A small network was shown many inputs. Here are its activations along a few directions, one row for each input.
Each table varies a few parts of the input and shows all the possible inputs, shuffled.
Descriptions start from the smaller parts, as in this example, which fits no table here: one of 6 places along a line, together with either a single point or one of 9 places around a ring or (one of 3 separate values, together with one of 8 places around a ring).
Shared parts are said once, and a part with two or three values counts as separate values.

Other details of the inputs vary at random and push rows far along two fixed directions, the same in every table; ignore that.

Table:
r1: [  0  -7 -14  -2   2   6   1  11 -10   7 -15  13  15]
r2: [ -1   1  20   5   1  -3   1 -23   8  17  13  -3 -18]
r3: [ -6  -3  -9 -12  -5   3  13  10  -6  -6 -14  -1   9]
r4: [ -5  15   0 -21  -7 -13  16  17  20  -2  28 -15 -33]
r5: [  6  11   0  -9  -8  -2 -13 -14  28  15  30 -33 -30]
r6: [  6  -9  14  17  18   6   0 -17 -26   5 -10  20  25]
r7: [  5 -23   6  24   9  12  -2 -32  14  24 -14  13   4]
r8: [  9   3   4   6  -2   3  -9   0 -18 -14  -2   0  17]
r9: [ -1   3   5  -7  -1  -3  17   3  15  11  23  -6 -22]
r10: [ -7  -4 -18 -17  -4 -10   3  -1   0   0   2  -9  -3]
r11: [ -2  13  -2  -6 -12   6   6  22 -12 -26   1  -4   0]
r12: [  1  -9  -8  12   0   8   4  -6  10  17 -13  10  -1]
r13: [  4  -3  17  11  16   0 -11 -26  10  26  12  -3  -5]
r14: [ -7  12   5  -3   6  -7   8  -1  -1  -2   2 -12  -9]
r15: [  1   1 -23  -5   0  -1   2   6  10   8  -1   1  -5]
r16: [ -4 -12  -2   9   1  -4  -3 -17   3   3 -12   3  -3]
r17: [ -2  -1 -15  -2   5   0  -3  30 -28 -16 -29  21  34]
r18: [  7 -34  22  35   8  25 -10 -33   2  47 -22  30  14]
r19: [ 21 -24  22  23   4  21 -13 -25  12  30  14   7  -2]
r20: [-11  28  -5 -24  -7 -23   8  16   2 -19  17 -15 -17]
r21: [ -1  -3  -5 -14  -1  -2  -6   6   2   3  -5   1   8]
r22: [  4  -1 -13   0   0  -2 -10   1  16  14   0   4  -7]
r23: [  3  -4   8  14  -2  20   5   4 -20 -12  -9  11  18]
r24: [  0   6   5   3  12  -6   2   5 -31 -16 -10  14  26]
r25: [-13  27  -8 -17   4 -18   9  23  -9 -27   1 -16  -1]
r26: [  1  15  -8 -16 -15  -4  13  34  -2 -29  10 -16 -11]
r27: [ 18 -19  31  30   3  15 -19 -10  -1  11  -3  16  12]
r28: [-1 -3 -3  3  0 -7 -9 -9 23  6 -4  1 -8]
r29: [  1  -3   6  12  20  12   6  11 -40 -17 -18  31  39]
r30: [ 4 -4 19 11 11 -2 -1 10 -9 -3 -2 17 11]
r31: [-14  26 -10 -23  -3 -10  21  37 -15 -35   4  -1  -3]
r32: [ -1 -17   2   2   2  -4 -15 -20   5  17  -1   3   2]
r33: [ -3  -6   1   6   2   1  -9  16 -12   0 -25  21  20]
r34: [  2   9   2  -9 -19   0   3 -17  24  13  30 -28 -35]
r35: [  0  -5  -9 -13   0   3   2   1   0   7  -5   1   6]
r36: [ 10  -7  24  21  -3   8 -18 -19  -5   5  -4   4   8]
r37: [ -2  10  -2  -8   9  -5   5 -10   8  12  17 -16 -13]
r38: [-10   0  -4 -17 -12 -16  -8  -5  21   8  10 -16 -24]
r39: [ -5  15 -31 -21  -3 -17   4  20  10 -23   0 -10  -4]
r40: [-7  7  3 -4  2  3 15  4 -2 -1 11  5 -6]
r41: [  7  -6  19  23   3  17 -14   8 -27 -17 -18  23  33]
r42: [ 9 -5  6  6 -2 17 -8 -7 -2  5 11  4  2]
r43: [  2  11   4  -4 -14  -1   3   1  -3 -13   6 -15 -10]
r44: [ -8   5 -11 -12  -9  -3   6  21   0  -2 -13   2  -4]
r45: [  1  -2  -5   6  -2  -2 -11  -1  22  14  -4   6 -11]
r46: [ -4   3  10   1   5   0   7 -26  20  25  19 -17 -25]
r47: [ -1  -6  -5   4  -1  -2   1 -12  20   7  -7  -1 -11]
r48: [ -4   1   5 -20 -15  -8 -12 -12  46  30  24 -20 -38]
r49: [ -1  21 -16 -19 -10  -2   2  35 -13 -36  10  -8   6]
r50: [  9 -22  -2  23  16  11  -6 -21  -5   9 -24  22  25]
r51: [  5   2   4  -2  11  -5   3  20 -15 -12   2  12  14]
r52: [  5  -5  12  13  -2  13  -2 -26  12  19   8 -17 -11]
r53: [ -7  11 -23  -9  -7  -7  11  27   1 -17 -15   1  -2]
r54: [  4   6  10   8  -3   1 -12  -4   4  -3   1 -16  -2]
r55: [ -1  10   1   3  -3   3   4  10 -15 -23 -13 -15   9]
r56: [ -8 -13  -3  -3  -5  -2   4 -16   6  13  -1  -5  -7]
r57: [-16   5 -16 -21 -11 -15  10  16  -6 -20  -9 -12  -5]
r58: [ 10   6  -5  -5  -4   0  -1  30 -15 -27   3   0  14]
r59: [ -4  14  -3 -12   6  -5   3  18 -10 -14  11   7   4]
r60: [  1 -16  -7  14  12  -2 -11 -11 -15  -5 -20  15  23]
r61: [ -8  18   4 -13  -2  -8   2  14   6  -8  17   1 -13]
r62: [ 4  1  1 -7  7 -3  9  6  5  5 19  1 -8]
r63: [-11   8 -13 -21  -7  -6  14  30 -15 -26 -22  -2  13]
r64: [ -7   8  -1   2   7  -4  21  13 -38 -27 -19  11  28]
r65: [  0 -13 -11   6   6  -2  -4 -19   1   7  -5   3   3]
r66: [ 16 -17  19  23   3  18 -14 -32  -6  20   2   6  10]
r67: [ 11 -10  10  20  10  16  -9 -18 -12   7  -8  -1  18]
r68: [ -9  -2 -16  -7  -8 -10   7 -17  23  10  13 -17 -27]
r69: [  8  -2   7  -5 -16   6   3 -11  37  23  37 -22 -40]
r70: [ -3 -12   1  13   5  -7 -13 -13   0  -1 -14   9   6]
Each input here is: one of 5 places around a ring, together with either one of 6 places around a ring or (one of 2 separate values, together with one of 4 places along a line).
Q: Changing only the place on the ring of 5 turns r59 into r40. The same change can be made to r5. Which row results?
A: r52
Q: Changing only the place on the ring of 5 turns r39 into r47. The same change can be made to r32. Which row results?
A: r57
Q: Change only the place on the ring of 6 in r68. List by row number the other rows that result.
A: r3, r7, r12, r18, r56
Q: Start at r48 and move only the place on the ring of 6, one step at a time. The first step leads to r38. Which rows follow, in order?
A: r70, r28, r45, r33
Q: Change only the choice among 2 separate values in r19. List by row number the other rows that result.
A: r62

Table:
r71: [  9 -15  21  22   0  12 -19 -19  -1  12  -9  10   9]
r72: [  4  -8  -1  12   7   4 -13   2 -23 -14 -23  13  32]
r73: [  9  -7  16   6  -1  13  -4  -9  15  25  20   4 -12]
r74: [ 12 -14  10  10   0   5 -24 -30  34  37  18  -1 -20]
r75: [  8  -6  23  10   3  11  -1 -28  22  36  28   1 -24]
r76: [ 0 -2 16 11  9  2  0 -2 -6  4 -4 16  6]
r77: [ -1   6  -8 -17  -2  -8  -6   8  18   9  17  -3 -16]
r78: [  0  21 -21 -22 -14  -3  13  37  -4 -32  13 -17  -6]
r79: [  4 -11  -6  -4 -15   1  -9 -26  55  43  25 -17 -46]
r80: [-13  23  -9 -23  -6 -19  15  23  -4 -27   9 -15 -11]
r81: [  0 -18   4  22  10  10  -2 -22 -14   4 -30  10  23]
r82: [ -3  -4   3   7  15  -5   0  -3 -23  -9 -14  13  23]
r83: [  4  -6  16  14   9   9   8  -8 -24  -5  -6  10  18]
r84: [  2  -7   5  13  12   0 -10 -16 -12  -1 -13   3  19]
r85: [  0  -7   6  13  19   1  -2  -1 -20  -1 -16  25  26]
r86: [  6  -4  13  20   8  12   3  -4 -33 -16 -19   6  30]
r87: [  6 -12  18  18  10  11  -7  10 -21  -3 -23  29  29]
r88: [-11  12 -31 -29 -10 -11  16  32   6 -12  -1  -7  -9]
r89: [-18  18 -31 -30  -7 -20  25  24  -5 -26  -3 -16  -8]
r90: [ -8   8 -26 -20 -17  -8   6  10  13  -8   0 -19 -15]
r91: [ -5  22 -20 -22 -15 -12   6  40   1 -34   5 -15  -8]
r92: [-15  15 -28 -24  -3 -14  22  25  -1 -16  -4  -5  -7]
r93: [  2  -5  17  18   5   4  -7 -12 -12  -3 -14   2  14]
r94: [  9   0  12  -3 -17   8 -11 -30  41  35  42 -26 -46]
Q: Changing only one part turns r71 into r90. The same change can be made to r80. Which row results?
A: r89
Q: Describe the family of inputs behind these rows.
A: one of 4 places along a line, together with one of 6 places around a ring
Q: Change only the place on the line of 4 in r84. List by row number the other rows that result.
A: r81, r86, r93
Q: Start at r94 and move only the place on the ring of 6, one step at a time. The first step leads to r86. Which rows follow, in order?
A: r83, r75, r73, r78
